Each row has a name. Each question is about the rows just above it.

fefiv: [-1.035, -9.305, -9.305, 4.954, 0.134, -4.335, -8.075, -8.773, -5.177, -1.959, -9.305, -1.959, 4.281, 4.541, 3.918, 1.717, -0.529, -0.087, -9.305, -3.136]
kal: [-1.035, 3.408, 6.585, 4.282, 0.134, -9.304, -1.035, -8.773, -5.177, -1.959, 3.919, 4.733, 4.281, 4.541, 3.918, 1.717, -0.505, -0.087, -1.957, -3.136]
Nas: [2.942, 3.375, 3.375, 5.302, 4.016, 1.538, 0.433, 0.212, -0.508, -3.019, -1.066, 3.577, 6.504, -0.504, -1.621, -6.136, -8.558, -8.138, -4.712, -0.530]
How many times does fefiv hold [-9.305]? => 4
How many times does kal hold [3.919]? => 1
Which row holds [-1.035, -9.305, -9.305, 4.954, 0.134, -4.335, -8.075, -8.773, -5.177, -1.959, -9.305, -1.959, 4.281, 4.541, 3.918, 1.717, -0.529, -0.087, -9.305, -3.136]? => fefiv
What comes right after [-0.505] in the named rows? => [-0.087]
Count of [-0.530] in Nas: => 1

ronas: [6.402, -0.429, -3.271, -1.473, -3.987, -2.694, 0.213, -0.849, -1.132, 0.225]
Luf: [-1.258, -1.711, -6.170, 1.102, -0.213, -5.286, 6.118, -2.497, 0.431, -0.904]
buz: [-4.393, -0.624, 3.066, -1.758, 1.788, 1.555, 1.696, -1.734, -0.155, -0.473]
lota: [-3.742, 2.913, -8.924, -0.228, 5.491, 1.571, -1.053, -0.161, 0.444, 1.143]
Pudef: [2.963, 0.572, 3.697, -1.424, 0.905, 2.499, -2.074, -0.876, -0.206, 0.074]
Gapu: [-3.787, 2.023, -2.666, 5.027, 9.430, 1.775, 3.642, -1.357, -0.389, 0.274]
Right after [-8.924] comes => [-0.228]
What comes right after [-3.787] in the named rows? => [2.023]

vozaf: [6.851, -7.591, 1.383, -7.591, -5.247, -4.080, 2.641, -1.270, -7.591, 1.584, 0.524, -4.522, -4.752, -2.681, -0.129, -0.339, 1.521, -1.368, -0.128, 0.494, -0.130, -7.591, 3.018, -2.373, -7.591, 1.750, -1.720, -4.420, 0.896, -1.292, 0.154, 3.231, -4.332, 1.558, -0.031, 3.001, -3.289, -7.591, -3.086, -0.128, 3.069, 3.025, -0.128, 0.533, 3.231, -7.495]
lef: [2.555, 0.865, 2.700, 2.168, 0.352, 0.886, -1.341, -1.204, 1.594, 0.760, 1.371, 2.018, -1.204, 1.210, 0.227, -2.164, 1.147, 2.503, 1.456, -1.912, 2.559, -0.152, -0.024, 0.696, 3.232, -3.478, 2.056, 0.890, -0.097, 0.818, 0.010, -7.592, -0.071, 0.398, 0.512, -0.310, -0.629, 1.583, 0.306, -0.537, -0.918, -2.940, 0.270, 0.724, -1.159, 2.177]
riro: [2.555, 0.865, 2.700, 2.168, 0.352, 0.886, -1.341, -1.204, 1.594, 0.760, 1.371, 2.018, 1.050, 1.210, 0.227, -2.164, 1.147, 2.503, 1.456, -1.912, 2.559, -0.152, -0.024, 0.696, 0.448, -3.478, 2.056, 0.890, -0.097, 0.818, 0.010, -0.555, -0.071, 0.398, 0.512, -0.310, -0.629, 1.583, 0.306, -0.537, -0.918, -2.940, 0.270, 0.724, -1.159, -0.771]
Times [-7.590] occurs in vozaf: => 0
What comes right after [3.018] in the named rows? => [-2.373]
How many times does lef hold [-1.204]? => 2
Count of [3.231] in vozaf: => 2
The entry that follows [-0.129]: => [-0.339]
The entry that follows [-1.270]: => [-7.591]
Right after [-4.752] comes => [-2.681]

gik: [6.104, -9.028, -9.473, -6.445, -5.905, 5.931, -7.788, 7.187, 5.223]
zar: [0.497, -3.434, 0.430, -2.614, 4.974, -2.098, -0.647, -2.773, -3.046]
mutu: [9.370, -8.255, -9.967, -6.617, -5.357, 6.517, -7.321, 7.970, 7.473]
zelu: [-7.356, 5.713, 9.469, 8.764, 6.985, -7.091, 9.483, -7.902, -5.414]
Dolik: [7.689, -8.787, -8.788, -6.079, -6.904, 7.776, -8.634, 4.893, 6.724]
ter: [-9.988, 6.930, 8.406, 9.032, 6.665, -5.863, 6.282, -7.187, -6.277]
Vegof: [6.932, -8.494, -9.551, -7.631, -6.198, 7.406, -7.980, 6.450, 5.231]
pev: [1.760, 1.630, -0.919, -0.586, -7.772, -0.435, -2.669, 0.446, -1.027]
Tep: [7.073, -7.985, -8.611, -7.771, -4.655, 8.590, -7.808, 6.994, 5.841]
dizo: [-0.585, -7.998, -9.324, -7.708, -4.970, 9.057, -8.601, 7.073, 8.246]
The entry that follows [-7.771]: => [-4.655]
Right after [-0.586] comes => [-7.772]
Right after [-8.788] comes => [-6.079]
The entry that follows [-9.967]: => [-6.617]

Zuf: [-1.068, 2.698, 3.181, -1.146, -0.720, -1.071, -1.161, -1.402, -0.980, -1.233, -1.232, 3.134, -0.720, -0.853, -1.233, -0.706, 1.908, -0.971, -1.078, -0.824, -0.720, 2.789, -1.270, -0.924, -1.150, -0.806, -1.318, 3.197, -1.470, -1.134, -0.937, -0.847, 0.113, -0.716]
sini: [3.561, 3.228, 2.610, -5.845, 3.420, -5.527, -5.527, 2.637, 3.634, 3.311, -5.527, 2.944, -5.527, -5.136, 3.420, 3.073, 2.665, 3.420, 3.588, 3.651, -5.506, -5.527, -5.601, 3.435, -5.249, 3.420, -5.513, 2.843, -5.621, -5.618, 3.312, 3.326, 4.093, -5.251]
Bafi: [-2.753, 3.034, 3.325, 0.748, 0.522, 0.517, -2.752, -2.752, -2.382, -2.875, 0.198, 2.989, -2.385, 0.640, 0.635, -2.082, 2.475, -2.615, -2.767, -2.100, 0.258, 2.900, 0.462, -2.456, 0.417, -2.398, 0.366, 3.045, 0.177, 0.591, -2.571, -2.498, -1.699, 3.106]
zofi: [-6.990, 3.009, 3.551, 4.932, 4.263, 4.261, -6.842, -6.372, -6.376, -6.829, 3.891, 3.236, -6.271, 4.562, 4.586, -5.402, 2.665, -6.729, -6.942, -5.911, 3.949, 3.326, 4.313, -6.380, 4.116, -6.250, 4.182, 3.412, 3.921, 4.594, -6.312, -6.343, -5.436, 4.824]
Favo: [4.052, 3.103, 2.721, -6.208, -5.829, -5.713, 3.886, 3.104, 4.095, 3.742, -5.947, 2.891, 4.164, -5.644, -5.991, 3.194, 2.358, 4.025, 4.093, 4.076, -5.973, 2.600, -5.969, 3.878, -5.684, 3.801, -5.981, 2.728, -6.070, -6.065, 3.753, 3.785, 4.414, -5.573]
Big: [1.211, -3.486, 2.792, -3.528, -3.350, -3.088, 1.079, 0.529, 1.387, 0.958, -3.432, 3.041, 1.689, 3.421, -3.382, 1.469, 2.750, 1.300, 1.169, 1.550, -3.371, 3.146, -3.486, 1.241, -3.236, -3.486, -3.350, 2.980, -3.486, -3.417, 1.071, 1.178, 2.038, -3.080]
gub: [4.927, 2.624, 2.718, -7.351, 1.507, -6.497, 4.655, 3.716, 4.634, 4.508, -6.851, 3.024, 5.012, -6.381, -7.149, 4.135, 1.507, 4.907, 4.916, 4.520, -6.903, 2.398, -7.002, 4.622, -6.572, 4.740, -6.922, 2.939, -6.978, -7.043, 4.569, 4.720, 5.622, 4.916]
zep: [-5.442, 2.677, 3.539, 3.308, 2.974, 2.934, -5.404, -5.118, -5.127, -5.429, 2.514, 3.179, -4.898, 3.176, 3.010, -4.114, 2.036, -5.251, -5.454, -4.797, 2.584, 3.011, 2.866, -4.990, 2.801, -4.787, 2.766, 3.418, 2.539, 3.157, -4.950, -4.891, -3.809, 3.434]
pemi: [-1.832, 2.997, 3.214, -0.250, -0.298, -0.259, -1.876, -1.984, -1.578, -1.984, -0.612, 2.936, -1.467, -0.177, -0.297, -1.230, 2.427, -1.742, -1.865, -1.364, -0.519, 2.908, -0.408, -1.607, -0.339, -1.514, -0.443, 3.052, -0.623, -0.247, -1.741, -1.660, -0.740, 0.028]
sov: [4.889, 3.121, 2.548, -7.289, -6.708, -6.420, 4.340, 3.669, 4.801, 4.472, -6.745, 2.963, 4.340, -6.329, -6.983, 4.340, 2.383, 4.890, 4.340, 4.785, -6.731, 2.816, -6.955, 4.639, -6.533, 4.711, -6.782, 2.814, -6.853, -6.999, 4.443, 4.593, 5.413, -6.546]
zutep: [-2.542, 3.059, 3.107, 0.235, 0.103, 0.299, -2.348, -2.642, -2.221, 3.107, -0.114, 3.137, -1.919, 0.492, 0.159, -1.514, 2.613, -2.348, -2.548, -1.912, -0.059, 3.245, -0.011, -2.260, 0.071, -2.055, 0.062, 3.241, -0.120, 0.208, -2.308, -2.220, -1.247, 0.449]
Vebu: [1.154, 3.420, 2.713, -3.451, -3.344, -3.041, 1.055, 4.915, 1.428, 0.956, -3.363, 3.009, 1.685, -2.905, -3.278, 1.431, 3.101, 1.251, 1.136, 1.630, -3.299, 3.289, -3.420, 1.214, -3.189, 1.275, -3.276, 2.936, -3.412, -3.346, 1.026, 1.103, 1.904, -3.076]
How many times does zutep hold [3.107]? => 2
Count of [-0.720] in Zuf: => 3
Count of [3.421] in sini: => 0
Times [4.340] occurs in sov: => 4
What comes right after [-5.829] in the named rows? => [-5.713]
Times [-3.486] occurs in Big: => 4
Count of [4.916] in gub: => 2

toza: [3.646, 0.656, 1.173, 0.170, 0.253, -1.269, -3.677, -5.276, -0.431, 0.935, -4.445]
Lub: [-3.705, -2.539, -0.459, -6.156, 3.086, -0.459, 3.086, 3.850, -0.459, 0.222, -0.222]
vir: [5.635, 1.006, 2.044, -6.502, -0.079, -0.582, 2.374, -1.248, 2.038, 1.034, 3.982]
gobod: [4.103, -1.493, 1.286, 3.509, -2.336, 3.140, -1.420, 8.049, -1.028, 0.510, 1.925]
vidov: [4.169, 2.488, -0.819, 3.087, -3.090, 1.794, 3.504, -6.723, -1.427, -0.540, -0.815]
The entry that follows [2.044]: => [-6.502]
The entry that follows [-3.090]: => [1.794]
How many times does Lub hold [3.086]? => 2

Muboz: [2.625, -5.677, 5.612, -4.382, -6.421, -1.208, -0.195, -4.895, 8.459, 0.564, -7.057, 5.443, -7.516, 0.194, 0.957, 6.227, 8.041, 2.876, 2.657, -2.578, 5.041]
bolut: [5.922, 0.577, 5.408, 8.150, -6.929, -3.080, -0.463, -5.535, 6.129, -5.961, 5.229, 3.894, 1.364, 6.611, 6.428, -4.549, 4.601, -3.934, 4.977, 6.003, 0.795]
pifa: [-6.189, 1.907, 2.764, 6.443, 2.168, -2.762, -8.359, 2.881, -6.058, -2.372, -7.021, -5.015, 2.275, 5.050, 6.441, 4.638, 3.506, 3.486, -3.227, 5.407, 5.300]
Dip: [4.583, 4.837, -4.988, -7.714, -2.926, -0.794, 2.597, -5.294, 7.111, 1.827, -6.213, 0.345, 7.130, -5.813, -4.944, 4.689, 4.482, 7.654, 0.735, 4.315, 1.034]
mot: [-3.788, -3.137, 4.882, 2.455, 4.861, 3.264, 2.276, 1.501, -6.550, -5.977, -5.486, 6.649, -1.090, 6.149, -8.218, 3.566, -7.029, -7.507, -3.162, 4.765, -8.363]
zup: [-7.714, 4.439, -4.874, -5.310, 2.595, -1.818, -1.633, -6.985, -6.205, -8.383, 1.472, -0.785, -4.924, -5.676, 7.846, -5.040, 4.342, 7.046, -5.078, -4.457, 8.143]
Right after [5.407] comes => [5.300]
The entry that follows [2.275]: => [5.050]
Right after [-5.676] comes => [7.846]

detu: [7.154, -6.556, 8.715, -5.805, -7.023, 7.675, -8.129]
Sof: [6.313, -6.431, -9.711, -7.867, -5.906, 8.717, -6.431]
Pog: [7.192, 8.716, 7.193, 8.716, 7.193, 7.193, 7.192]
The entry that follows [7.154]: => [-6.556]
Right after [7.675] comes => [-8.129]
Times [8.716] occurs in Pog: => 2
Times [-6.430] occurs in Sof: => 0
Times [7.192] occurs in Pog: => 2
How many times does Sof hold [-6.431]? => 2
Right after [6.313] comes => [-6.431]

Gikit: [3.704, 2.541, 8.273, -2.064, 5.351, -2.458, -3.633, 2.541, -1.716, 6.828, 2.540, -5.710, 0.989, -1.379, 1.102, 2.114, 2.621, 5.022, -0.853, -1.447, 2.541, 4.521, 2.058, -0.634, 1.237, -0.108, 1.826, -2.591, 2.621, 2.621, 2.541, 3.835, 2.621]
tun: [-4.001, 2.632, -4.023, -2.443, -1.588, 4.297, 2.889, 0.892, 4.264, -5.305, -6.165, 7.531, -2.159, 3.178, -1.608, -0.085, 7.703, -2.861, -3.490, 1.827, -3.574, -5.101, -3.675, 0.553, -1.805, 0.934, -6.475, 2.745, -2.810, 5.272, -0.271, -4.705, -0.856]
kalip: [3.704, -6.326, 8.273, -2.064, 5.351, -2.458, -3.633, 2.541, -1.716, 6.828, 7.500, -5.710, 0.989, -1.379, -3.634, 2.114, -7.648, 5.022, -0.853, -1.447, 4.639, 4.521, 2.058, -0.634, 1.237, -0.108, 1.826, -2.591, -0.967, -1.032, 0.668, 3.835, 2.621]
Times [2.540] occurs in Gikit: => 1
What comes right after [-1.608] in the named rows? => [-0.085]
What comes right after [-4.023] in the named rows? => [-2.443]
The entry that follows [-2.443]: => [-1.588]

maf: [-3.375, -3.472, -1.975, -3.574, -3.974, -3.471, -4.584, 2.133, 2.987, -6.871, -0.288, 1.635, 2.524, -7.846, 2.771]
Veza: [-4.193, -3.752, -2.553, -3.518, -3.478, -3.920, -4.311, -3.845, -4.552, 2.630, -1.817, -3.693, -3.694, 4.660, -4.133]
Zegi: [-4.984, -4.446, -3.163, -3.821, -3.825, -4.680, -4.468, -4.068, -4.385, -4.385, 1.692, -4.097, -4.059, 1.497, -4.480]
dodi: [1.691, 1.397, 1.292, 0.220, 0.805, 1.969, 1.292, 1.132, 1.172, -5.904, -1.807, 0.944, 1.377, -5.873, 1.426]
gepim: [-3.375, -3.472, -4.058, -3.574, -3.974, -3.632, -4.584, -3.986, -4.310, 1.087, -1.953, -3.958, -3.273, 2.575, -4.591]
mol: [2.814, 2.757, 2.093, 3.650, 2.820, 2.933, 3.741, 3.424, 3.802, -0.264, 1.094, 3.559, 2.586, -1.939, 3.472]
gis: [-3.678, -3.447, -2.427, -3.763, -3.745, -3.345, -4.403, -3.851, -4.092, 1.563, -1.596, -3.787, -3.245, 3.396, -4.018]
Pirun: [3.318, 3.026, 1.157, 2.401, 2.823, 2.810, 3.712, 3.062, 3.675, -5.280, 0.200, 2.615, 3.033, -7.049, 3.655]
vila: [4.150, 3.768, 2.437, 3.608, 3.592, 4.020, 4.238, 4.052, 4.414, -2.672, 1.879, 3.430, 4.121, -4.066, 4.566]
How many times does dodi hold [1.691]? => 1
Times [-4.059] occurs in Zegi: => 1
The entry that follows [-4.310]: => [1.087]
What comes right after [1.879] in the named rows? => [3.430]

Gos: [-0.499, -2.498, -2.729, -2.151, -2.615, -0.993, 4.173, -1.809, -0.188, -0.662, -1.533, 2.833]
Sano: [-1.570, -1.300, -1.645, -1.072, -1.424, -2.080, 4.078, 4.991, -6.576, -7.583, 4.212, 2.670]
fus: [-2.582, -0.721, -1.165, -0.318, -0.859, -2.582, 4.113, -0.054, -1.315, -2.314, -0.147, 3.197]
vifof: [6.077, -9.545, -8.952, -9.093, -9.717, 5.507, 4.270, -8.910, 6.442, 6.369, -7.256, 2.409]
pupi: [-6.779, 4.278, 3.222, 4.537, 4.129, -7.231, 4.017, 5.020, 4.412, -7.429, 4.201, 3.244]
lise: [4.037, -7.365, -7.037, -6.936, -7.540, 3.481, 4.263, -6.676, 4.413, 4.172, 4.263, 2.505]
vugil: [-0.499, -2.498, -2.729, -2.151, -2.615, -0.993, 4.173, -1.809, -0.188, -0.662, -1.533, 3.197]
Times [4.263] occurs in lise: => 2
What comes right after [4.413] in the named rows? => [4.172]
Count of [-2.582] in fus: => 2
The entry that follows [4.037]: => [-7.365]

kipuv: [-3.187, -2.273, 2.685, 6.837, 5.705, 6.836, -5.819]
rufa: [1.576, -3.759, 5.768, 5.219, 2.247, -0.202, -9.673]
datak: [-3.187, -2.274, 2.685, 1.466, -2.443, -2.967, -0.437]
zadil: [3.592, 5.084, -6.836, 2.057, 2.139, 4.140, 5.714]
The entry that follows [4.140]: => [5.714]
Right after [6.836] comes => [-5.819]
The entry that follows [-2.273]: => [2.685]

guli: [-3.717, -4.363, -2.658, -2.657, -1.598]
kek: [-1.103, -1.111, 2.107, -0.461, 6.779]
nok: [-3.717, -2.658, -2.658, 3.295, 3.295]
Count of [-2.658] in nok: => 2
Count of [6.779] in kek: => 1

rego: [-1.830, 3.226, -3.621, -0.015, -1.885, 0.750, -4.845, -1.830, 0.750, -2.959, -5.088, 3.189, -1.979, -5.088, 2.045, -5.088, 5.094, -2.970, 7.416, -3.884, 3.164, 0.750, -2.959, 3.547, -1.436, -2.959]
Rok: [-1.830, 3.226, -5.370, -0.015, -1.885, 0.751, -4.845, -4.976, 0.750, 6.797, -4.292, 4.037, -2.743, -2.496, 2.045, 3.018, 5.402, -4.023, 6.240, -3.788, 3.164, 8.865, 3.045, 3.832, -2.500, -3.328]
gav: [8.353, -6.598, -3.621, 3.645, -1.468, 2.858, 3.017, -2.147, 2.447, -1.268, 0.935, 9.408, -1.348, 3.645, 3.645, 3.017, -2.408, -4.023, 2.309, 1.977, 0.086, 3.645, 8.410, 0.222, 3.017, 2.154]
vez: [0.877, 3.226, -8.122, -0.015, 1.092, 0.687, -1.866, 8.352, 4.553, -3.745, 8.352, 1.092, -1.979, -2.496, 0.931, 9.698, -1.584, -4.023, 1.557, -1.213, 2.408, 3.612, 4.057, -0.024, -1.436, 5.491]
How many times does gav hold [3.017]? => 3
Times [-1.830] occurs in rego: => 2
Count of [0.750] in rego: => 3
How many times does vez hold [8.352]? => 2

Lum: [0.104, 0.467, 5.957, 8.780, 9.078, 8.815, 9.087, 8.918, 9.012]
val: [0.041, 0.175, 0.078, 0.020, 0.743, -0.081, 8.877, 9.084, 8.929]
ner: [0.038, 0.300, -0.054, 0.186, 5.376, 8.783, 8.806, 8.967, 9.015]
kebup: [0.071, 0.243, 4.042, 8.616, 0.243, 0.243, 8.954, 8.795, 8.993]
tupit: [0.026, -0.003, 9.079, 0.055, -0.002, -0.175, 0.055, 2.519, 0.244]
Zef: [0.120, -0.003, 0.118, 0.055, 0.042, -0.175, 0.055, 2.519, 8.183]
vog: [-0.093, -0.080, -0.081, 0.031, 0.542, 8.715, 8.714, 8.985, 8.878]
Times [0.242] occurs in kebup: => 0
What comes right after [4.042] in the named rows? => [8.616]
Right after [9.078] comes => [8.815]
Right after [8.714] comes => [8.985]
Right after [-0.080] comes => [-0.081]

